Each row below holds a small network's activations on one input, seen along a few directions.
In each table, some parts of the input vary, and every possible input appears once, in random order.
A made-up example of a description, with smaller parts first: values(3) and (point or ring(11) or (line(4) and ring(8))).
Shared parts are said once, and a part with two or three values counts as separate values.
(in the rows, 128 means zero)

Other details of the inputs shift rows strongly along three fixed directions, in all tables alike. That doesn't count.

Table:
r1: [ 69  56 133 101 105  75  60  99 130 123 104]
r2: [126 179 206 170 168 112 182  99 139  83  89]
r3: [143 149 121 144 145 112 106 141 158 151 140]
r4: [ 76  58 151  91 111  30  76  73 144 155 104]
r5: [139 175 197 177 162 107 183 101 131  87  95]
r6: [ 96 175 211 190 183 107 178 107 121  94 120]
r7: [175 121 124 116 147 122 127 138 138 162 137]
r8: [ 74 149 177 135  40 211 210  96 104  46 118]
r9: [130 200 133 172 148 173 199 117 106  66 102]
r10: [114 192 191 199 170  98 153  92 150  76 120]
r11: [109 124  82  78  36 201 152 108  96  88 129]
r12: [157 120 127 127 156 141 104 155 126 129 129]
r13: [ 93  82 136  70  76 126  83 114 116  98 126]
r14: [147 114 130 118 178  95  74 163 135 158 122]
r15: [164 124  86 122 113 206 165 189 124 165 160]
r16: [ 63  99 105 105  98 102 111  72 113 110 105]
r17: [131 115 105 170 161  77  96 127 158 161 135]
r18: [123  90 106 154 156 109 122 150 129 185 145]
r19: [156 144 112 144 148 117 104 138 152 157 152]
r20: [ 91  96 138  74  53 155 105 120 114  83 112]
r21: [105  94 150  71  71 109 119  90 128 115 124]
r22: [183 118  90 129 117 189 133 182 118 121 135]
r23: [136 139 107 124 193  73  95 127 114 163 137]
r24: [105  96 145  67  60 113 117 104 128 123 117]
r25: [174 145  87 149 112 165 135 158 143 141 154]
r26: [169 122  86 125 115 213 165 179 118 162 168]
r27: [129 145 110 118 195  73  94 131 122 171 122]
r28: [150 146 114 147 143 105 104 148 152 156 144]
r29: [148 149  96 125 169 125 121 131 114 150 135]
r30: [165 124  86 127 109 200 166 190 116 161 160]
Description of these inputs: values(5) and (point or ring(5)).
Which other rows does r15 become when the values(5) part takes its other values? List them by row number.
> r2, r3, r14, r27
A walk changes only the ring(5) part. It starts at r26 and steps to r15. List the rest of the walk in order.
> r30, r8, r6

Table:
r31: [ 98 135 177 102 146  98  84 106 131  95  93]
r32: [131 148 128 164 181  88 104 157 121 191 148]
r33: [132 135 103  89  93 130 116 103 141 155 137]
r34: [ 93 105 135 123 110  91  82 136 123 164 154]
r35: [123  90 148  85 117  78 121 142 124 159 135]
r36: [127 151 129 189 211  60 120 111 112 141  98]
r37: [ 73 108 144 111 107 101  98 118 125 146 153]
r38: [ 87 120 110  89 109 135 131 142 122 155 156]
r39: [170 121 156 148 174  92 117 155 129 187 121]
r40: [127  79 162  88 126 101 104 130 137 166 117]
r41: [137 153 134 156  68 170 158 102 154  82 123]
r42: [147 155  83 110  56 165 161 131 136 119 133]
r43: [126 124 115 107  97  64  92 121 150 151 140]
r44: [ 84 152 164 120 104  68 132  79 151  96 120]
r45: [ 56 123 140 114 145  80 138  73 112  94  97]
r46: [183 143 118 147 168 131  91 172 127 134 128]
r47: [ 97 116 121 113 112 167 126 132 132 150 150]
r48: [ 90 131 110  90 100 134 130 144 117 166 137]
r49: [ 98 151 104 129 102 175 195 102 102  77  86]
r50: [ 96 149 173  99 149  99  85  96 120 111  92]
r51: [103 147 100 144  90 161 185 109  99  73  89]
r52: [121 127 126  70 139 102  69 121 109 147 122]
r53: [183 161 106 146 183 144 121 134  89 127 174]
r54: [148 162 171 141 171 118 186 143 117 138 103]
r55: [109  83  92 119 125 151 130 115 135 108 120]
r56: [155 116  71  79  80 159 105 130 153 181 142]
r57: [105 143 179 195 179 104 135 142 153 116 134]
r58: [124 104 145  87 109  76 116 141 112 169 120]
r59: [ 99  97 160  68 119  89 130 118 118 149 129]
r60: [ 87 172 139 145  80 170 186 134 110  94 122]
r61: [ 74 116 141 113  93  86 103 137 122 145 140]
r62: [131 130 111 106 103 149 128 101 158 134 142]
r63: [129 150 110  71 110 149 123 140 106 115 111]
r64: [140  92 135  97 103 129 131 106  87 149 178]
r65: [186 175  99 168 145 136 148 139 144 150 141]
r66: [148  77 153 124  85 142 131 148 136 119 130]
r67: [146 117  87 154 201 125 126 132 131 157 121]
r68: [111 120 108 161  91 176 164 110 124  66  91]
r69: [160 106  84 142 166 166 123 193 150 186 173]
r70: [193 163  89 165 135 172 171 148 152 126 158]
r71: [102 127 152 170  74 188 161 141 139  75 133]
r72: [209  99 104 137 141 142 135 189 120 181 158]
r73: [181 146 168 190 139 177 193 154 128 103 116]
r74: [ 80 119 139 146 137  82 102  80 118 118  82]
r75: [ 73 150 155 126 117 137 139 106 116 132 126]
r76: [150 142 104 103  83 196 120 144 111  98 116]
r77: [112  94 186 112 122 135 150 111 138 104 121]
r78: [126 189 158 158 189  77 159 102 153 118 123]
r79: [169 108  89 194 171 127 130 162 142 126 117]
r80: [153 108  65  74  90 154 113 125 146 167 171]
r81: [130 110  64 128  75 169 161 142 108  97 117]
r82: [102 134 175 117 133  88  75 111 127  89  96]
r83: [179 167 130 199 141 174 188 138 175  80 135]
r84: [168 155 121 134 195  85  77 156 112 158 127]
r85: [160 113  87 179 173 113 113 149 131 152 116]
r86: [166  63 108  89  77 153 112 169 132 169 141]
r87: [152 141 173 149 187 128 175 129 120 131 131]
r88: [ 71 120 145 103 110 119  96 113 130 167 126]
r89: [112  85 167  91 108  91 114 113 120 141 136]
r90: [117 139 113  82 113  78 104 109 145 169 127]
r91: [118  90 186 125 106 127 146 120 141  97 120]
r92: [175 123 143 139 170 161 166 155 132 154 136]
r93: [161 110  72  70  86 144  87 178 111 136 142]
r94: [ 95 120 114 141 131 115 135  61  82  98 145]
r95: [ 97  90  95 101 152  94  98  98 114 149 129]
r96: [ 56 144 183 144 107 104 112  96 125 123 112]
r97: [156 126  78 132 169 161 131 180 127 194 181]
r98: [141 153 194 167 171  91 156 121 113 130 109]
r99: [134 145 112 152 164 114 140 180 132 167 156]
r100: [136  68  49 104  99 154 104 140 128 153 135]
r101: [ 99 143 150 167  77 188 162 132 128  89 129]
r102: [130 136 148 127 100 188 145 132 131  40 115]
r103: [153 180 146 182 199  66 128  82 128 143 169]
r104: [115 106 185 122 108 128 145 112 131 111 117]
r105: [169 183 138 166 167 177 165 149 115  67 125]
r106: [104 112 124 135  86 157 119 149 136 136 140]
r107: [174 142 126 140 192  83  72 163 119 149 136]
r108: [107 126 107 151 100 177 179  99 111  61 112]
r109: [110  99  84 104 116 142 113 109 119 149 101]
r110: [175 172  99 123 173 173 160 170 114 108 133]
r111: [114  68  87 123 110 128 109 127 139 116 123]
r112: [133 138 125 183 198 118 146 122 137 120  88]
r113: [158  96  80  73  98 165  79 163 125 139 147]
r114: [135 115 108 108  86 128 107 111 162 141 145]
r115: [124  98 154  80 127  98 111 119 112 175 125]
r116: [165 105  69 100  64 140 101 138 146 158 165]
r117: [ 81 141 183  98 145 107  94  82 122  82 104]
r118: [143 148 195 155 194 102 149 125 130 154  99]
r119: [ 82 150 175  98 129  79 106 103 116  74 104]
r120: [130 155 135 137  85 181 169 100 161  84 114]
r121: [155 127  94 128  58 179 141 129 159 111 136]
r122: [ 73 114 149 149 121  78 113  73 110  87  97]
r123: [165 207 132 160 159 160 172 157 107  79 101]
r124: [ 75 130 163 134 111 146 133 118 139 119 119]
r125: [ 98 155 136 154 100 182 175  95  90  94 177]
r126: [119 124 163 125 107 130  98 126 130  64 109]
r127: [163 118  85 153 151 160 121 192 142 190 169]
r128: [140 137 135 159  66 169 157 111 165  68 128]
r129: [ 98  92  90 107 133  72 104 122 119 142 119]
r130: [158 164 128 163 151  98 116 119 158 158 123]
r131: [114  92 163  94  93  78 119 131 117 140 122]
r132: [130 101 119  78 126 148  88 138 133 107 134]
r133: [146 150 138 120 207  97  95 133 117 134 134]
r134: [119 155 135 174 221  76 131 100 113 141  93]
r135: [174 136 107 149 168 132 131 141 176 147 151]
What do these inputs look like to the network?
> values(5) and (point or (line(4) and ring(5)))
Changing only the values(5) part turns r45 into r110. The same change can be made to r55. Which row results?
> r132
Changing only the values(5) part turns r129 into r35. The same change can be made to r108. Which row results?
> r89
Which other rows does r134 become when the values(5) part takes its other values? List them by row number.
> r33, r52, r75, r115
A walk changes only the ring(5) part. It starts at r75 and steps to r97. List the rest of the walk in order.
> r37, r34, r32
Which other rows does r48 become when the line(4) part takes its other values? List them by row number.
> r75, r88, r124
A walk changes only the ring(5) part. It starts at r60 and steps to r61. List the rest of the walk in order.
> r99, r38, r48
Which other rows does r92 become when the values(5) part takes its other values? List them by row number.
> r47, r62, r67, r117
Which other rows does r59 become when the line(4) part takes its other values? List them by row number.
> r77, r87, r92

Table:
r136: [151 143 130 131 153 130 124 162 130 158 144]
r137: [ 75 151 164 129  94 114 137  62 133  64 101]
r138: [174 136  41 132 101 211 175 165 113 141 143]
r139: [180 117 103 136 119 192 180 162 125 130 132]
r140: [110 166 172 193 159 120 185 104 140 101 105]
r141: [ 86 106 156  88 142  34  54 109 136 186 143]
r142: [108 126 137  86 114 117 109 104 115 114 120]
r143: [165 134  85 140 153 125 108 146 139 155 147]
r144: [137 142 159 171 159 115 133 145 142 123 121]
r145: [112 100 148  66 115  81  73 128 125 170 136]
r146: [103  99 156  99  70 132 116 116 130 105 116]
r147: [165 162 147 146 149 162 171 145 125 119 131]
r148: [ 94  90 132 104  90 132 112 119 129 136 137]
r149: [146 170 139 141 154 156 157 137 117  96 113]
r150: [107 176 199 189 162 121 175  83 129  35  81]
r151: [130 146 154 166 193 105 136 130 124 115 101]
r152: [131 145 135 177 182  86 119 115 141 126 121]
r153: [117  88 110 101  54 168 120 134 134 120 145]
r154: [113 109 101  72  95 131  87 134 116 144 138]
r155: [110 120  99  88  92 126 109 105 122 136 135]
r156: [ 64 139 167 140  88 130 141  71 130  48  98]
r157: [104 196 179 177 155 145 176  96 117  55 104]
r158: [ 91 101 168 108 108 110 117 112 126 122 113]
r159: [149 146 157 156 184 112 154 143 122 141 128]
r160: [161 123  86 135 157 116 133 167 135 197 153]
r161: [124 119 117  72  96 138 117 113 113 117 121]
r162: [ 96 102 129 100  83 135 107 108 126  91 116]
r163: [ 93 169 177 189 157 138 172  92 120  60  96]
r164: [125  88  94 103  53 167 127 129 139 129 151]
r165: [119 142 185 166 162 115 163 112 128 102 107]
r166: [171 149  75 142 105 208 160 158 132 105 141]
r167: [156 142 157 125 179  86 120 136 130 162 129]
r168: [146 161 141 154 144 159 161 144 127 122 141]
r169: [144 115 122 143 155 128 121 165 134 166 138]
r170: [181 129  87 135 128 204 170 189 116 149 156]
r171: [179 130  42 132 115 213 159 180 109 149 155]
r172: [184 130 132 130 159 110 116 154 139 162 134]
r173: [152 128 122 135 220  60  86 160 118 186 127]
r174: [108 197 188 171 160 144 177  98 115  50  97]
r175: [148 163 143 159 176 102 146 130 139 152 139]
r176: [ 83 147 172 130  76 125 150  78 143  83 110]
r177: [125 111 135  86  48 173 128 128 127 103 127]
r178: [127 118 132  91 118 101  96 109 128 119 113]
r179: [104  89 114 103  89 121 121 112 134 151 138]
r180: [103  85 110  96 108  95  67 119 133 141 134]
r181: [142 164 142 168 181 108 123 131 137 113 123]
r182: [ 63 135 174 127  91 124 157  77 120  88 123]
r183: [153 142 132 177 152 137 149 148 146 127 134]
r184: [152 157 156 159 141 147 147 143 136 108 127]
r185: [153 126 129 166 197  45  95 145 159 194 133]
r186: [172 126 123 156 229  52  77 165 142 176 123]
r187: [ 95 117 112 106 105 113 120  98 111 131 125]
r188: [ 95  94 120 108  73 147 133 108 129 128 140]
r189: [ 76 119 156 111 105  93 132  88 124 128 128]
r190: [154 152 143 163 148 141 139 148 142 124 138]
r191: [149 139 147 145 165  95 101 155 142 157 135]
r192: [174 117 157 158 229  23  82 151 149 195 125]
r193: [139 139 105 162 147 158 150 136 124 121 124]
r194: [141 151 108 161 172 121 140 132 116 142 135]
r195: [ 77 132 153 136  98 109 134  68 134  72 101]
r196: [136 149 146 175 195  89 114 139 139 122 112]
r197: [109  99 129  92  97  93  75 123 143 160 145]
r198: [203 127  47 118 124 217 174 185 107 140 142]
r199: [107 102 167 112  99 103 113 104 134 112 116]
r200: [111 121 130  86  77 149 115 114 124  88 114]
r201: [161 149 127 160 148 127 145 137 147 141 138]
r202: [100  73 120  86 156  44  37 124 125 186 129]
r203: [119  74 102  80 131  87  71 127 122 167 129]
r204: [141 136  98 163 144 156 152 129 124 123 130]
r205: [171 120  52 141 114 194 161 154 124 140 140]
r206: [ 95 157 169 172 154 130 153 106 121  77  95]
r207: [123  88  90  68 103 127  99 133 106 152 136]
r208: [110 129 101 103  62 160 135 104 133  97 120]
r209: [122 105 117  96  74 157 134 108 123  83 111]
r210: [112 104 129  72  78 140 103 130 120 142 144]
r211: [185 128  44 131 117 223 162 186 108 142 158]
r212: [137 143 157 180 177  76 134 119 152 139 123]
r213: [157 148  81 130 146 132 129 144 128 160 138]
r214: [115 100 113  89  65 135 103 117 140 140 151]
r215: [106 148 189 172 157 125 161 114 128  94 107]
r216: [ 83 130 191 109 105 114 155  85 114  90 105]
r217: [111 103 113  81  89 116  99 119 132 163 158]
r218: [123 114  94  87  58 184 120 134 125  98 133]
r219: [104  87 113  88 117  89  82 137 125 189 154]
r220: [101 101  92 105  85 132 118 108 124 135 120]
r221: [ 84 110 135  84 147  35  43 102 126 174 133]
r222: [143 129 121 161 157 134 143 151 136 153 139]
r223: [147 166 107 152 141 162 158 128 121 114 136]
r224: [106 108 122  82 110  74  85 116 138 183 144]
r225: [158 127  89 126 153 150 129 165 109 148 139]
r226: [154 119 112 139 182 102 109 171 127 195 157]
r227: [110 105 135  80 113  84  73 105 129 128 119]
r228: [189 142 114 138 108 196 168 160 133 115 139]
r229: [162 136  97 139 114 208 177 180 116 133 148]
r230: [155 127  87 131 165 133 115 171 114 166 141]
r231: [112 158 190 156 160 119 165 122 118 102 109]
r232: [146 141 102 163 148 123 138 131 142 128 119]
r233: [113 125 123  97  72 170 127 115 122  79 121]
r234: [125  90  90  80  62 186 145 120 111 101 118]
r235: [ 70 130 206 138  88 122 140  81 130  57 100]
What do these inputs look like to the network?
> values(2) and ring(5) and line(10)
Changing only the line(10) part turns r149 into r161. The same change can be made to r146. Which row results?
> r192
Changing only the line(10) part turns r195 into r186. The same change can be made to r179. Which row results?
> r158
Which other rows does r187 become when the values(2) part takes its other values? List them by row number.
> r189
Which other rows does r154 become when the values(2) part takes its other values? List them by row number.
> r136
